A small network was trained on invented records. Each row is its activation on one of them, seen along a few directions.
After each row come some of the record's fields: Gomo, Seg, Dufe, Bugel.
Not every record has every field; a missing one is left out.
The largest differences between rows may come from other fields.
In the rows, zero is written as 128.
[161 137 112 110 124 144 136 143 148 121 113 134] : Gomo=y2, Dufe=l4, Bugel=p2
[ 88 112 159 166 123 131  93  81 108 115 136  26] : Gomo=y2, Seg=e1, Dufe=l4, Bugel=p2
[136 142 123 134 129 141 138 139 131 149 113 190] : Gomo=y2, Seg=e2, Dufe=l9, Bugel=p1
[ 98 113 133 146 134 169 124 103 107 113 155  91] : Gomo=y2, Seg=e1, Dufe=l4, Bugel=p2
[ 69 120 146 153 145 127 106  83  95 107 151  32] : Gomo=y1, Dufe=l4, Bugel=p2
[112 148 115 125 132 127 123 110 125 109 136  83] : Gomo=y1, Dufe=l8, Bugel=p2
[134 119 159 128 121  89 104 112 144 138 128  92] : Gomo=y1, Seg=e2, Dufe=l2, Bugel=p1
[135 116 145 152 122  99 125  96 121 129 116  59] : Gomo=y1, Dufe=l1, Bugel=p2
[ 80 121 165 148 125 123 119 108  94 114 159  63] : Gomo=y2, Dufe=l2, Bugel=p2
[122 141  95  92 140 156 156 191  90 115 139 218] : Gomo=y2, Dufe=l7, Bugel=p1
[175 162 110 111 142 126 149 161 144 147  78 213] : Gomo=y1, Dufe=l9, Bugel=p1
[155 133 113 127 123 131 127 162 134 150 109 202] : Gomo=y2, Seg=e2, Dufe=l3, Bugel=p1
[ 68 163  74  91 162 198 181 134  64  83 203 193] : Gomo=y1, Dufe=l5, Bugel=p2
[ 96 107 131 130 121 131 129 103 100 137 140 109] : Gomo=y2, Seg=e2, Dufe=l1, Bugel=p1
[209 121 149 134  89  74  90 149 190 160  74 128] : Gomo=y2, Seg=e2, Dufe=l7, Bugel=p1
[103 128 146 166 119 104 113 124 118 136 127  85] : Gomo=y2, Dufe=l3, Bugel=p2
[161 129 107 113 119 149 151 140 105 134 112 172] : Gomo=y2, Dufe=l6, Bugel=p1
[130 132 124  96 148 131 147 152 125 109 138 194] : Gomo=y1, Seg=e2, Dufe=l2, Bugel=p1
[ 49 117 147 156 137 144 109  87  81 106 160  33] : Gomo=y2, Dufe=l4, Bugel=p2
[142 130 141 119 136 121 125 128 119 133 130 124] : Gomo=y1, Dufe=l2, Bugel=p1
[135 119 104 102 142 136 157 134 122 119 123 186] : Gomo=y1, Seg=e1, Dufe=l1, Bugel=p1
[ 89 143 135 139 127 150 117  93  85 105 151  67] : Gomo=y2, Dufe=l8, Bugel=p2
[134 105 139 131 148 133 104 110 141 145 125 100] : Gomo=y1, Seg=e2, Dufe=l10, Bugel=p1
[126 120 165 129 118 122 118 105 127 137 125 122] : Gomo=y2, Seg=e2, Dufe=l11, Bugel=p1
[214 137 130 130 121  95 118 159 179 138  91 155] : Gomo=y1, Seg=e1, Dufe=l7, Bugel=p2
[102 156  97 102 138 178 146 132  76 101 153 206] : Gomo=y2, Seg=e2, Dufe=l5, Bugel=p1
[108 123 126  99 136 150 160 156 124 113 144 210] : Gomo=y2, Seg=e2, Dufe=l11, Bugel=p1
[149 112 150 142 117 105 102 123 169 145  83  43] : Gomo=y2, Dufe=l10, Bugel=p2
[137 121 146 133 100  90 122 109 141 136  99  64] : Gomo=y2, Dufe=l1, Bugel=p2
[120 149 109 117 142 157 153 152 109 148 131 190] : Gomo=y2, Dufe=l9, Bugel=p1
[132 130  74  86 153 151 172 162  99 123 139 213] : Gomo=y1, Dufe=l6, Bugel=p1
[122 137 106 120 127 139 153 172 144 126 108 227] : Gomo=y2, Seg=e2, Dufe=l9, Bugel=p1
[175 120 124 153 118  88 107 149 180 150 100 148] : Gomo=y1, Seg=e1, Dufe=l3, Bugel=p1
[138 119 173 158 122  91 100 103 138 124 127  59] : Gomo=y1, Seg=e1, Dufe=l2, Bugel=p2
[187 124 135 108  98 109 132 173 190 119  89 162] : Gomo=y2, Seg=e1, Dufe=l2, Bugel=p2
[148 122 139 112 139 115 127 142 144 125 130 168] : Gomo=y1, Seg=e2, Dufe=l2, Bugel=p1
[ 67 127 169 148 128 131 129  99  99 118 154  65] : Gomo=y2, Dufe=l11, Bugel=p2
[156 111 139 140 122 139 102 121 143 120 101 130] : Gomo=y2, Seg=e2, Dufe=l4, Bugel=p1
[ 63 147  85 106 135 186 146 122  72 108 188 179] : Gomo=y2, Seg=e2, Dufe=l5, Bugel=p1
[133  99 162 145 127  83  78  91 169 151  95  29] : Gomo=y1, Seg=e2, Dufe=l10, Bugel=p1
[121 125 153 130 129 154 154 133 129 106 140 155] : Gomo=y2, Seg=e1, Dufe=l11, Bugel=p2
[107 132  91  97 149 168 147 143 121  98 158 198] : Gomo=y1, Seg=e2, Dufe=l8, Bugel=p1
[109  96 120 133 150 138 125 137 144 118 131 124] : Gomo=y1, Seg=e1, Dufe=l10, Bugel=p1
[ 52 145  94 123 144 161 146 104  84  93 202 127] : Gomo=y1, Seg=e1, Dufe=l5, Bugel=p2
[190 126 145 147 106  48  86 131 194 167  70 108] : Gomo=y1, Seg=e2, Dufe=l3, Bugel=p1
[121 152 109 115 100 127 125 121 139 115 133 115] : Gomo=y2, Seg=e1, Dufe=l5, Bugel=p2
[111 143  85 108 139 157 168 188 107 119 132 229] : Gomo=y2, Dufe=l3, Bugel=p1
[ 82 140  88  93 172 177 160 142  90  99 150 179] : Gomo=y1, Dufe=l4, Bugel=p1
[129 129 151 127 117 131 145 127 146 128 138 115] : Gomo=y2, Dufe=l11, Bugel=p2
[177 139 142  91 106 110 137 166 181 131  72 195] : Gomo=y2, Seg=e2, Dufe=l11, Bugel=p1
[115 135 130 150 138 109 126 128 122 141 137  98] : Gomo=y1, Dufe=l3, Bugel=p2
[ 75 111 127 147 140 168 123 101 100 114 171  80] : Gomo=y2, Seg=e1, Dufe=l4, Bugel=p2
[156 141 108 127 146 120 156 173 144 120 107 198] : Gomo=y1, Dufe=l3, Bugel=p2
[101 119 152 157 120 108 108 124 104 123 145  73] : Gomo=y2, Dufe=l7, Bugel=p2
[ 83 123 136 151 147 135 113  92 103 111 151  42] : Gomo=y1, Dufe=l4, Bugel=p2
[ 69 132 159 136 142 127 138  98 109 118 164  76] : Gomo=y1, Dufe=l11, Bugel=p2

Here are new rows. What are their fields?
[193 112 130 124  94 110 125 138 176 139  77 152] : Gomo=y2, Seg=e1, Dufe=l1, Bugel=p1
[174 160 106 101 140 125 157 162 150 150  89 220] : Gomo=y1, Dufe=l9, Bugel=p1
[217 123 131 142 104  52  93 152 213 163  61 149] : Gomo=y1, Seg=e2, Dufe=l3, Bugel=p1
[128 130 111 127 124 134 151 165 147 127 102 220] : Gomo=y2, Seg=e2, Dufe=l9, Bugel=p1
[ 78 161  95 116 149 163 152 109  70  96 183 140] : Gomo=y1, Dufe=l5, Bugel=p2
[ 90 129 116 124 159 157 127 104  96 118 149 102] : Gomo=y1, Dufe=l4, Bugel=p1
[125 141 120 121 157 153 139 128 103  95 125 131] : Gomo=y1, Dufe=l4, Bugel=p2
[141 160  94 107 131 155 151 129 123  94 139 185] : Gomo=y1, Seg=e1, Dufe=l5, Bugel=p2
[126  99 153 139 138 134  96 105 123 137 110  87] : Gomo=y2, Seg=e2, Dufe=l10, Bugel=p1
[ 77 123 103 121 165 162 146 119  95 108 188 116] : Gomo=y1, Dufe=l4, Bugel=p2
[191 126 140 137  89  81 109 159 189 143  89 100] : Gomo=y2, Dufe=l7, Bugel=p2
[ 72 157 101 124 139 160 146 105  76  95 182 116] : Gomo=y1, Dufe=l5, Bugel=p2
[ 72 148 102 128 138 147 137 100  96  93 180 117] : Gomo=y1, Seg=e1, Dufe=l5, Bugel=p2
[174 138 119 134 128  97 116 147 145 152 100 149] : Gomo=y1, Dufe=l3, Bugel=p1
[144 113 152 151 125 106 117 123 154 117 131 100] : Gomo=y1, Seg=e1, Dufe=l2, Bugel=p2
[172 149 123 121 136 118 139 149 153 145  87 209] : Gomo=y1, Seg=e2, Dufe=l9, Bugel=p1
[128 123 124 123 134 158 114 121 109 126 119 143] : Gomo=y2, Seg=e2, Dufe=l4, Bugel=p1
[108  97 130 152 116 134 140 112 126 119 141 103] : Gomo=y2, Seg=e1, Dufe=l1, Bugel=p2
[ 62 112 126 133 150 134 110  93 107 120 167  78] : Gomo=y1, Seg=e2, Dufe=l4, Bugel=p1
[151 134 106 115 144 149 156 171 124 120 155 182] : Gomo=y1, Dufe=l7, Bugel=p2
[156 131 150 125 124 143 130 127 116 129 139 118] : Gomo=y2, Dufe=l2, Bugel=p2
[102 140 102 120 167 177 156 131  95 106 157 142] : Gomo=y1, Dufe=l4, Bugel=p2
[165 139 147 147  97  71 101 139 170 153  78  88] : Gomo=y2, Dufe=l3, Bugel=p2
[124 130 158 134 115 116 121 126 122 129 132  74] : Gomo=y2, Dufe=l2, Bugel=p2
[206 132 124 103  96  97 103 171 176 157  83 172] : Gomo=y2, Seg=e2, Dufe=l7, Bugel=p1
[157 105 142 126 138 107 101 122 173 145  91 107] : Gomo=y1, Seg=e2, Dufe=l10, Bugel=p1
[ 98 112 166 142 119 115 104 105 111 130 147  83] : Gomo=y2, Seg=e2, Dufe=l2, Bugel=p1
[ 96 132 145 150 115 135 102  85 105 107 139  57] : Gomo=y2, Seg=e1, Dufe=l8, Bugel=p2
